Each row below holds a small network's activations on one input, seen along a few directions.
In each table, some parts of the input vary, and every possible input appears once, in random order.
A made-up example of a description, with smaller parts first: one of 2 separate values, together with either a single point or one of 9 places around a ring or (one of 4 places along a line, together with one of 8 places around a ring).
Shared parts are said once, and a part with two or three values counts as separate values.
In the rows, 128 means zero.

Other details of the inputs vary at random and push rows far along two fixed directions, the same in every table; ignore that.
To show where, the next rows are all for the same input, with only those details redrawn:
[ 98 112 109  77 107 178 112 100  79 138  68 109 120 160 180 199]
[148 130 134 123 128  76 152 116 131 171 133 146 107  94 151 106]
[147 128 134 121 132  72 150 112 131 173 131 145 103  91 153 105]
[100 113 108  79 109 173 114  98  81 141  68 112 119 156 178 195]
[145 131 132 124 128  75 150 112 132 172 130 147 104  94 152 102]
[146 179 153 147  78 163 154 178 133 102 165 188 200 209 125 106]
[101 110 113  76 109 178 113 103  79 138  74 109 125 162 180 200]
[ 97 110 112  74 110 178 110  98  77 140  70 107 121 160 183 200]

Table:
x1: [128 125 114 140 140  88 102 133 164 153 159 127  96  77 106 118]
x2: [162 143 161 191  97 184 113 181 144  87 174 181 175 214 113 102]
x3: [131 121 130 140 121  87 108 115 156 147 160 115  88  77  96 111]
x4: [132 167 166 163  90 161 156 178 119  72 149 197 219 184 122 101]
x5: [122 131 127 133 149  89 142 100 177 128 150  90 117  82  96 106]
x6: [136 124 137 151 141  78 146  90 175 134 138  87 125  91 101 113]
x7: [145 159 159 177  66 162 113 166 155  81 182 154 193 204  76 118]
x8: [137 118 108 158 144  82 101 126 159 167 154 128 111  83 121 119]
x9: [130 123 110 141 192  86 148 147 136 129 130  97 100  94  88  93]
x10: [137 115 105 158 195  81 146 141 132 145 123  99 116 101 101  92]
x11: [131 171 145 189 108 166 146 158 175  83 168 138 226 204  91 118]
x12: [106  92 100  92 135 214  67 125  99 111  91 108  86 151 153 195]
x13: [ 83 112  80 109 151 185  99  96 126 120  83  68 152 147 146 207]
x14: [136 188 161 114  73 176 150 182 135  87 182 180 182 194 104  94]
x15: [136 165 177 145  74 162 157 172 123  60 146 189 210 182 104  95]
x16: [129 126 122 128 153  81 146 128 122 143 119 162 127  61 149  98]
x17: [114  81  96 109 140 206  66 120  94 125  88 108 101 156 169 197]
x18: [ 76 121  87  89 151 191  98  99 126 104  94  64 137 142 135 211]
x19: [119 179 152 131 103 172 147 197 128  60 165 202 207 169 112  98]
x20: [147 128 136 122 132  73 151 114 131 174 132 144 104  91 153 105]
x21: [143 107 125 171 182  73 156 126 127 143 116  92 113 108  98  96]
x22: [141 112 126 172 129  75 110 109 153 165 146 124 107  92 117 122]
x23: [126 121 149 103 133  84 154 121 123 122 131 149 110  58 123  94]
x24: [168  98 151 156 128  97 114 115 143 140 141 128  70  96 125  97]
x25: [148 134 150 107 118  75 148 103 129 158 134 136  95  92 139  97]
x26: [100 122  93  68 124 180 106 116  86 140  87 121 129 151 179 190]
x27: [146 113 139 158 164  77 157 122 128 128 117  83 104 108  82  90]
x28: [132 147 120  93 143  86 140 130 138 160 145 151  91  79 143  99]
x29: [108  86 114  90 114 213  72 109  91 101  91  95  79 155 145 189]
x30: [134 120 127 142 173  86 155 129 127 124 132  84  94  94  77  86]
- Changing only one part turns x20 into x25. The same change can be made to x2. Which row results? => x24
- What do these inputs look like to the network? => one of 5 places around a ring, together with either one of 2 separate values or one of 4 places along a line
- Which other rows does x18 become when the place on the line of 4 takes its other values? List them by row number. => x1, x9, x12
- A walk changes only the place on the ring of 5. It starts at x21 and steps to x10. List the rest of the walk in order. => x9, x30, x27

Table:
x31: [134 150 126 144 123 127 120 137 171 129 170 139 144 129 116 113]
x32: [147 135 153 151  96 117 129 133 138 130 150 166 141 131 131 110]
x33: [122 164 142 119 118 106 171 134 138 119 137 148 167 123 120 103]
x34: [136 140 136 142 111 124 120 147 145 126 157 172 143 118 132 109]
x35: [ 79 123 107  98 101 232  86 124  94  75  91  80 159 206 117 216]
x36: [129  92 105 120 152  96 108  74 139 183 102  83  73  84 155 158]
x37: [137 150 138 142 110 124 125 129 170 126 168 135 141 130 112 115]
x38: [133  91 127  85 134  96 124  86  94 170  92 114  48  76 163 138]
x39: [142 145 124 155 130 125 123 141 167 138 166 139 144 140 122 115]
x40: [150 142 138 129 124 124 136 163 122 132 153 172 123 139 136  94]
x41: [136 156 139 137 128 103 173 138 129 133 130 145 170 139 130 101]
x42: [136 139 121 163 144 118 127 153 149 124 156 124 144 140  96 109]
x43: [144 144 143 153 108 120 131 124 165 134 162 132 142 142 116 114]
x44: [ 94 126 124  64  82 238  96 135  67  83  88 128 139 204 157 199]
x45: [125  87 106 113 150  96 103  91 115 176  96 121  73  64 171 155]
x46: [104 106 100  88 171  82 148  86 107 175  73  96  97  64 166 152]
x47: [144 127 150 158 136 122 146 142 133  99 140 126 135 136  94  93]
x48: [ 90 108 105 110 136 237  97 143  78  66  76  93 156 207 131 197]
x49: [143 135 131 168 134 114 131 145 146 127 150 119 142 149  96 108]
x50: [140 140 149 140  98 120 124 138 144 123 155 169 141 119 128 110]
x51: [148 125 141 166 149 123 143 151 132 106 137 128 136 143 100  92]
x52: [ 83 113 107  99 130 240  95 141  82  59  81  93 155 195 125 196]
x53: [136 133 145 147 138 125 141 147 139  92 145 129 135 125  91  93]
x54: [142 147 139 118 118 128 134 160 127 125 157 172 122 129 130  93]
x55: [100 111 100  77 163  82 148  83 112 166  82  98  96  52 159 148]
x56: [118  88 111 119 152  87 114  77 121 162  97  66  69  77 124 152]
x57: [128 143 123 152 136 120 125 151 154 117 161 124 144 129  90 108]
x58: [132  82 115 118 140  91 107  83 112 181  90 116  71  71 171 153]
x59: [130 159 147 130 115 102 175 130 131 126 133 143 167 132 124 101]
x60: [158 138 147 134 115 121 141 155 119 136 146 167 121 148 135  93]
- Changing only one part turns x53 into x48. The same change can be made to x50. Which row results? => x45
- What do these inputs look like to the network? => one of 5 places around a ring, together with either a single point or one of 5 places along a line
- A walk changes only the place on the line of 5. It starts at x38 and steps to x32. List the rest of the walk in order. => x43, x56, x47
